Each row below holds a small network's activations on one input, seen along a few directions.
Each table varies a few parts of the input and shows all the possible inputs, shuffled.
A made-up example of a description, with smaller parts first: one of 4 places along a line, together with either a single point or one of 9 places along a line or (one of 2 separate values, together with one of 8 places around a ring).
Shared parts are said once, and a part with two or three values counts as separate values.

Other details of the inputs shift rows strongly along two fixed directions, in all tables alike. That doesn't count.
These rows show it; all are for the same input, with only those details redrawn:
[-17 -23 -27 -26   3   8  -5  -9 -10  10  -9  -7  -4]
[-21 -25 -25 -26   7  10 -10 -15 -21   6 -11  -9  -1]
[30 30  4 19  4  1 31  4 18 13 12 -4 -4]
[-22 -26 -25 -26   8  11 -12 -16 -24   5 -11  -9   0]
[  4  -9 -26 -19  -9   1  17  14  35  27   3  -1 -14]
[  3  12   2   9  20  11   2 -25 -39  -8  -4 -12   9]
[ -6 -16 -26 -22  -3   5   6   2  13  18  -2  -4  -9]
[18 21  2 13  9  5 19 -7 -3  5  5 -7  1]

Table:
R1: [ 12  27   9  18   4   3  -9   2   3 -10  -4   3  14]
R2: [  2  -3  -9 -24 -11  -4  -3  22  46  16  -5  11  -7]
R3: [ 20  23  20  24  -2 -11  12  11  21   5  27  25  10]
R4: [-15 -29  -6 -16  -9  -4 -17  10  13   5  11  24   1]
R5: [  9   3  12  26   2   7  -9 -25 -43 -15   7   3   1]
R6: [ -5  15  27   8   2   2 -14 -16 -33 -19  -1  11  21]
R7: [-20 -23 -35 -18  -1   3 -22 -10 -23  -3 -18 -15   6]
R8: [-25 -19 -12 -36   9   1 -28  -9 -12  -6 -15   0  14]
R9: [ -1  18  22   5   0  -4  -4  -9 -17 -13   8  11  25]
R10: [13 23 17  6 17 -5  0  5 -1 -6 -1  0 14]
R11: [  5 -16 -17 -18 -15 -10  19  25  32  18   4   4 -24]
R12: [30 32 13 22 -6  0  6 22 35 -2  6  4  3]
R13: [-32 -38  -4 -22  -3   9 -41 -18 -31 -12  -1  18   8]
R14: [ 14   8   1  25  13   6  -7 -10 -33 -22 -11 -18   8]
R15: [  3 -13 -16 -15 -33  -8  11  17  31  23   1   9 -15]
R16: [ 12  11  22   5  18   3  -8  -1 -10 -20  -5  -1  11]
R17: [ 21  28  25  15  -9 -14  20  22  27   6  19  17  13]
R18: [-33  16  17  33  15   3  11 -28  -1  -3  -3 -34  -9]
R19: [  1  -9  -5 -22  -9   8   1  24  44  16   4  11 -11]
R20: [ -1  12  22  19   6   5 -17 -22 -29 -15  10  21  17]
R21: [ -4 -16 -22 -19  -7   9   2   3  13  18  -8  -2 -16]
R22: [-29 -42 -13 -24  -6   0 -21 -11 -44  -6 -14  -5   4]
R23: [31 30  3 19  2  1 33  7 23 15 12 -4 -6]
R24: [  4 -17 -30  -7 -11  -5   0  23  23  12  -8 -10 -11]
R25: [ 21  17   0  25   1   6  -2  -3 -15 -11  -8 -15   0]
R26: [ 14  15  12  18  -4 -10  16   0 -19   0   7  -2   8]
R27: [  3   6  23   7  25  15  -8  -9 -24 -21  -1   1  13]
R28: [ 30  22  10  19   1   9  22   5  11   6   6  -6 -13]
R29: [ -4 -22 -25 -10 -20  -7   3   1  18  19  14  13  -9]
R30: [30 29 22 13  6 -8 15 23 33  1  7  5  2]
R31: [ -1  -6 -20 -15  -9  -8  -5  32  43  14  -1   6   4]
R32: [-18 -28 -15 -26  -5   7 -14  -9 -26  -6 -13  -4 -14]
R33: [ 19   8   9  13  13   2   4  -7 -20 -13 -10 -15  -2]
R34: [-36  14  25  35  -4 -10   9 -28  -7  -8   1 -26  -3]
R35: [  7   7  18  16  -3   4  -3 -18 -43 -17  -3  -6   6]
R36: [ 18   8   9  16  15  10  12  -6 -16  -7   0 -10  -4]
R37: [  9  15  -4  23  15   0  -5  -9 -37 -13  -9 -18  14]
R38: [ -9 -19 -26 -26  -1  -3  -7  -4  -3   8 -15 -11  -4]
R39: [  0  10  30  10   5  -3  -7  -3 -26 -19   4   9  21]
R40: [ -4  -6  -9 -23  -8   6   1  19  43  20   2  14  -8]
R41: [ -4 -12 -11 -15 -20 -10   0  15  45  19  21  29   1]
R42: [ -8 -15 -23 -25 -11  -5   8   4   9  12  -1   2 -12]
R43: [-24  25  22  34   1 -11  23 -16  18  -2   4 -24 -17]
R44: [ -1 -25  -3 -12 -16  -4  -5  19  37   8  17  28  -5]
R45: [  8  11   4  10  20  -2  -2 -15 -41 -10 -12 -17   8]
R46: [25 30 26 10 -6 -2 18 18 30 -2 15 15 -6]
R47: [ -1  13  27   5  18   2  -5  -6 -29 -23   1   7  11]
R48: [28 20  9 21  8  2 26 10  9  7  8 -7 -9]
R49: [ -5 -16 -33 -12 -14   2 -11   7  10  10 -16  -7  -8]
R50: [ -6 -19  -2 -27  -8  -2   0  21  29   0   4  16  -9]
R51: [  7  14   7  12  16   6  -9 -26 -45 -15 -19 -15   5]
R52: [ 23  25  10  19 -13 -11  25   3   6   6  13   2   4]
R53: [-11 -19 -20 -24 -11   1  -1  -1  -1   8 -10   3 -17]
R54: [ 38  27  10  20  -3  -2  20  10  18   4   0 -10 -13]
R55: [ 15  20  11  18   8  -1  -4  13   7 -11   0  -1  13]
R56: [33 27 14 24 -1 -2 11 26 38 -5  8  4  5]
R57: [-38 -10 -11   1  -9 -12   8  -4  44  17 -11 -31 -25]
R58: [22 29 18 13 11  0 21 19 29 10 15  9  6]
R59: [ 14  10   9  14  18  -1   0 -10 -34 -13 -11 -17   3]
R60: [ -1  21  23   5  11   5  -6 -12 -22 -18  -1  11   9]
R61: [-35   9  22  46   4  -7   1 -39 -14  -8   9 -18  -4]
R62: [-19 -13 -22 -23  -2   1 -24   4   7  -2 -10   1  14]
R63: [-25 -43 -11 -23  -7   3 -21 -13 -41 -12 -14  -4   2]
R64: [ -3   8  22   5  26  12 -10  -9 -30 -17  -2   0  15]
R65: [  7  -1  12  27   9   0  -5 -21 -45 -14   8   3   6]
R66: [-30 -38   1 -30  -5   3 -29  -3 -23 -16  -8  11  13]
R67: [  2 -13 -21 -20 -14 -12  19  23  28  22   4   5 -18]
R68: [-21 -37 -16 -27   2   5 -14 -10 -31 -11 -14  -4 -10]
R69: [ -4 -14   2 -22 -26  -4  -4  22  34   9   6  18  -3]
R70: [-31 -24  -6 -34   8   0 -21  -2 -20  -7  -7   9   8]
R71: [  6 -17 -21  -4 -28  -6   8  11  36  26  12  18 -20]
R72: [-25 -19 -14 -33   8  10 -16  -4   1   4  -4   6   9]
R73: [  7  12   6  14  22   7   6 -14 -36  -5  -2 -12   7]
R74: [  4  -9  -6 -25 -12  -2  -5  24  43  11  -4   7 -11]
R75: [21 14  7 30 -1 -9 15 -2 -6  6 20  9  1]
R76: [ -6  34   7  51  -7 -14  26   3  51   7   4 -33 -15]
R77: [-17 -44 -17 -11  -6   3 -19 -14 -26  -4   0   7  -6]
R78: [-27 -18 -10 -36   0   0 -15  -2  -3  -4  -3  12   6]
The inputs of R24 and R65 match in every part but one. If R55 is changed in the same way as R24 into R65, which row does it become?
Answer: R4
The inputs of R34 and R61 match in every part but one. If R6 is changed in the same way as R34 into R61, which row does it become?
Answer: R20
Describe the family of inputs behind these rows.
Answer: one of 6 places along a line, together with either a single point or (one of 2 separate values, together with one of 6 places around a ring)
Which other rows does R71 become when the choice among 2 separate values takes its other values? List them by row number.
Answer: R20
List by row number the other rows that have the place on the line of 6 in common with R11.
Answer: R32, R42, R43, R46, R47, R50, R53, R60, R67, R68, R70, R78
A walk changes only the place on the line of 6. It starts at R12 and steps to R74. List the rest of the walk in order.
Answer: R19, R46, R69, R13

Table:
R79: [  1   6   9  -1   9   0  -7  -9 -22  -8  -1   5   9]
R80: [ 16  17  12  18  -4  -2  20   5  20   5   9   2 -10]
R81: [  7   6  -4   3 -14  -5  17  12  33  15   9   4 -11]
R82: [23 37 23 35  2 -3 19 -5  5 -2 11 -3  5]
R83: [-12 -15  -5 -17  -4   5 -17  -2 -15  -7  -5   4   7]
R84: [  2   3  10   6   5   6 -11  -5 -21 -14   1   3   9]
R85: [-8 -1  1 -1 -3 -2 -3 -6 -5  1 -1 -5  2]
R86: [ -1 -12  -8 -16  -6  -2  -3   9  17  10   1  12  -3]
R87: [ -1 -12  -8 -15 -12   0  -2  15  16   3   1   9   0]
R88: [ -7 -18 -15 -11  -2   4  -7   2  -4   8  -6  -4  -5]
R89: [22 21 17 19 -1  0 10 10  6 -7  9  6  7]
R90: [27 36 26 35  9 -4 17  1  5 -8  4 -9  3]
R91: [ -2 -14  -9 -13  -9  -3  -9  10  12   6   2  10  -4]
R92: [-13 -15 -10  -8  -7   0  -6  -4   8   8  -3  -1  -2]
R93: [ 19   6  -6   5  -5  -4  15  13  26  11  10   0 -11]
R94: [26 40 26 30  7 -3 18  0  5 -6  4 -9  2]
R95: [-26 -21 -19 -22   0   4 -16  -6  -8  -1 -13  -4  -3]
R96: [ -8  -6   5  -6  12   2 -15 -13 -33 -13  -6   4  12]
R97: [ 0  1 -9 -1 -5 -1  7  9 25  8  0  1 -9]
R98: [ -2  -5  -2  -8  -3   0 -10  -2  -8  -3  -2   8   3]
R99: [ -6  -3   1  -3   4  -1  -5  -3  -5  -4 -10  -9   1]
R100: [  0  -6  -5   0   3   2  -2  -2 -15   1  -6  -6   1]
R101: [-11  -8 -14 -11  -7  -1  -1   3  15   9  -1  -1  -5]
R102: [-10 -15 -12  -7  -8  -2  -1   4  13  10   3   0  -9]
R103: [15 17 14 17 -5 -6 22  9 18  3  9  1 -8]
R104: [  2  12  15  17  15   4  -7 -15 -23 -14  -6 -12   5]
R105: [ 9  0  0 -4 -4 -5  3 13 20  9  8 11 -4]
R106: [-27 -32 -18 -20  -4   0 -13  -5  -9   2  -7  -3  -3]
R107: [-4 -7  3 -9  6  3 -5  3 -3 -3  1  5  7]
R108: [ -1  -4  -5  -2   2   3  -1  -2 -15   1  -8  -6   2]
R109: [ -8 -11 -13  -7  -6  -5   1   9  18   9   1  -2  -4]
R110: [15 29 16 30  8  1 11 -8 -4 -6  7 -4  6]
R111: [34 39 19 29  6 -3 24 -1 -1 -5 11 -5  2]
R112: [ -2   1   4   6  16   5  -8 -22 -45 -19  -8 -10  11]
R113: [  0  -1  -5  -4   0   3  -1  -2 -13   3  -6  -6   0]
R114: [ -9 -13 -12  -8  -9  -1   3   3  17  11   2   2  -9]
R115: [-5  1  0  1 -4 -3  5 -2  0  3  3 -3 -2]
R116: [-11 -16  -6 -21   1   3  -7   6   2   2  -2   6   5]
R117: [13 18  5 18  2 -3 11  8 17  2  6 -2 -5]
R118: [ 8  7  7  6  2  1 -4 -4 -9 -7  1  8  5]
R119: [-3 -5  1 -9  5  6 -4  2  2  0  1  7  5]
R120: [ 4 -5 -2 -5 -5 -4 -4  7  4  0  1  9  1]
R121: [15 20 14 15 -6 -5 21  8 17  5 10  0 -9]
R122: [ 14   6   0  -2 -15  -1   9  19  32   8   8  11  -4]
R123: [ -3  -2   3 -12   3   3  -3   3   0   0   2   5   6]
R124: [  1  14  10  18  14   1  -1 -10 -21 -14  -3  -7   7]
R125: [ -3  15   9  11  12   2  -3 -13 -25 -14  -5  -8   6]
R126: [ -7  -2   9  -3  15   8 -14 -10 -26 -12  -1   2  12]
R127: [-23 -24  -4 -11   3   3 -13 -12 -24  -8  -9  -5  -2]
R128: [ 11   5   3   7 -10  -5  17  15  34  13  11   3 -17]
R129: [ -2 -11  -9 -17 -11  -5  -6  10  10   6   0  10  -2]
R130: [ -6 -11  -6 -20  -3   3  -3   9  15   7   1   8   0]
R131: [ 18  10  -6   3 -11  -1  18  16  29  18   4   1 -10]
R132: [-16 -28 -22 -23   0   6 -13  -9 -11   0  -9  -4  -4]
R133: [ -4  11   8  14  11   1  -2 -13 -24 -12  -2  -7  10]
R134: [ -5 -11 -10 -11  -7   0  -2   6  24   9  -7  -4  -9]
R135: [  3  16   9  20  10   1   0  -9 -13  -7   4  -6   5]
R136: [ -4  13   8  11   9   1  -3 -14 -24 -10  -1  -8   8]
R137: [  0 -12  -7 -15  -5  -5  -2  12  16   8   2  11  -2]
R138: [ 10   8   2   4 -12  -4  19  12  33  13   8   4 -16]
R139: [  8  12   9  17  12   9  -1 -16 -31  -8  -5  -7   7]
R140: [  9   9   8  14  14   2   1 -14 -30 -15  -1  -9   7]
R141: [-16 -17  -9 -11  -6  -3  -6  -2   2   5  -4  -3   1]
R142: [ -9 -12 -11  -9  -9  -5   5   6  15   9   1   1  -6]
R143: [  0 -11 -17 -15  -7   1   3   4  13   9  -1  -1  -9]
R144: [ 1  2 -9 -3 -7 -6 11 15 28  9  1  1 -8]
R145: [ -2 -13  -9 -15 -10  -5  -5  11  11   5  -1  11  -1]
R146: [-13   2   8   2  15   8 -17 -24 -38 -17 -15 -13   8]
R147: [-20 -18  -6  -6   2   2 -17 -13 -17  -2  -5  -6   3]
R148: [ -8  -4   4  -7  10   4 -16 -15 -31 -11  -6   5  10]
R149: [-13 -17  -9  -8  -6  -4  -5   1   7   6  -2  -3  -1]
R150: [  0   0   7   2   3   8 -11  -7 -19 -13  -2   4  10]
The inputs of R106 and R81 match in every part but one. If R149 is changed in the same way as R106 into R81, which row does it become?
Answer: R82
The inputs of R111 and R93 match in every part but one. If R115 is changed in the same way as R111 into R93, which row does it become?
Answer: R102
Describe the family of inputs behind these rows.
Answer: one of 6 places around a ring, together with either one of 2 separate values or one of 4 places along a line or one of 6 places along a line
Which other rows does R107 become when the place on the line of 4 takes its other values? List them by row number.
Answer: R89, R120, R137
List by row number the other rows that have the place on the ring of 6 in common with R103.
Answer: R87, R96, R99, R108, R112, R116, R133, R141, R142, R144, R145
A walk changes only the place on the ring of 6. It starts at R101 and steps to R136. List the rest of the walk in order.
Answer: R133, R109, R135, R110
A walk changes only the place on the line of 6. It starts at R134 and steps to R97. List the rest of the walk in order.
Answer: R110, R92, R114, R80
Which other rows does R113 become when the place on the ring of 6 takes its other values? List them by row number.
Answer: R88, R100, R108, R131, R139
Which other rows does R132 become when the choice among 2 separate values takes its other values? List them by row number.
Answer: R139
Which other rows does R100 become when the choice among 2 separate values takes its other values? List them by row number.
Answer: R140

Table:
R151: [-15   9  15  16  16   3  -7 -19 -24 -17  -4 -12   8]
R152: [ -3   2  11   9 -11  -7   5   5  18   4   8   6  -4]
R153: [-19 -42 -42 -34 -23  -6  -4  14  26  22 -10  -4 -17]
R154: [33 30  8 19  4 -1 23 13 14  4  3 -6 -6]
R155: [-15  -6  10   0   2   2 -18 -15 -29 -17   0   6  11]
R156: [-13 -32 -21 -34 -23  -9  -8  25  38  19   5  21  -7]
R157: [20 12  1 -4 -6 -1 10 25 36 11  9 15  2]
R158: [  4 -11 -13  -6  -4   1  -1   3  -9   3  -6  -5  -7]
R159: [  6  19  16   7  21   8  14 -18 -27  -5   4  -2   4]
R160: [  2  -5   1  -5   0   4 -11   0 -15  -7   1  13  11]
R161: [ -3  17  22  32  10   0   0 -20 -26 -17   3  -7   7]
R162: [  8  13  10   0 -10  -6  12  19  41   7  11  11  -3]
R163: [-24 -15  -8   1   1   2 -15 -20 -20  -3  -8  -9  -2]
R164: [44 37 19 24  5 -1 21 17 21  1 13  7  5]
R165: [ -8 -21  -9 -12   8   9 -23 -17 -46 -15 -13  -3   6]
R166: [-20  -5  -5   0   5   3  -8 -13  -5  -1  -9 -12  -2]
R167: [-33 -44 -37 -30 -16  -2 -14   1   8  15 -10 -10 -14]
R168: [  3   3   4 -10  -3  -5  -2  15  21   4   5  13   5]
R169: [25  7 -7 -5 -5 -1 15 23 32 11  2  3 -9]
R170: [-15 -10 -12  -7  10   5 -11 -16 -29  -8 -18 -17   4]
R171: [ -8 -21  -7 -13   7   8 -25 -13 -40 -14  -8   3  11]
R172: [ -2  22  29  22  11   0   1 -12 -12 -15   2  -5  10]
R173: [ 24  31  23  25  10   1  28 -11 -12   1  17   4   0]
R174: [  7  10  -9   6  -8  -5  19  14  38  16   4 -11 -13]
Describe the family of inputs behind these rows.
Answer: one of 2 separate values, together with either a single point or one of 11 places around a ring
The inputs of R173 and R159 match in every part but the choice among 2 separate values. If R158 is changed in the same way as R173 into R159, which row does it become?
Answer: R154
Which other rows does R164 become when the choice among 2 separate values takes its other values? List them by row number.
Answer: R171
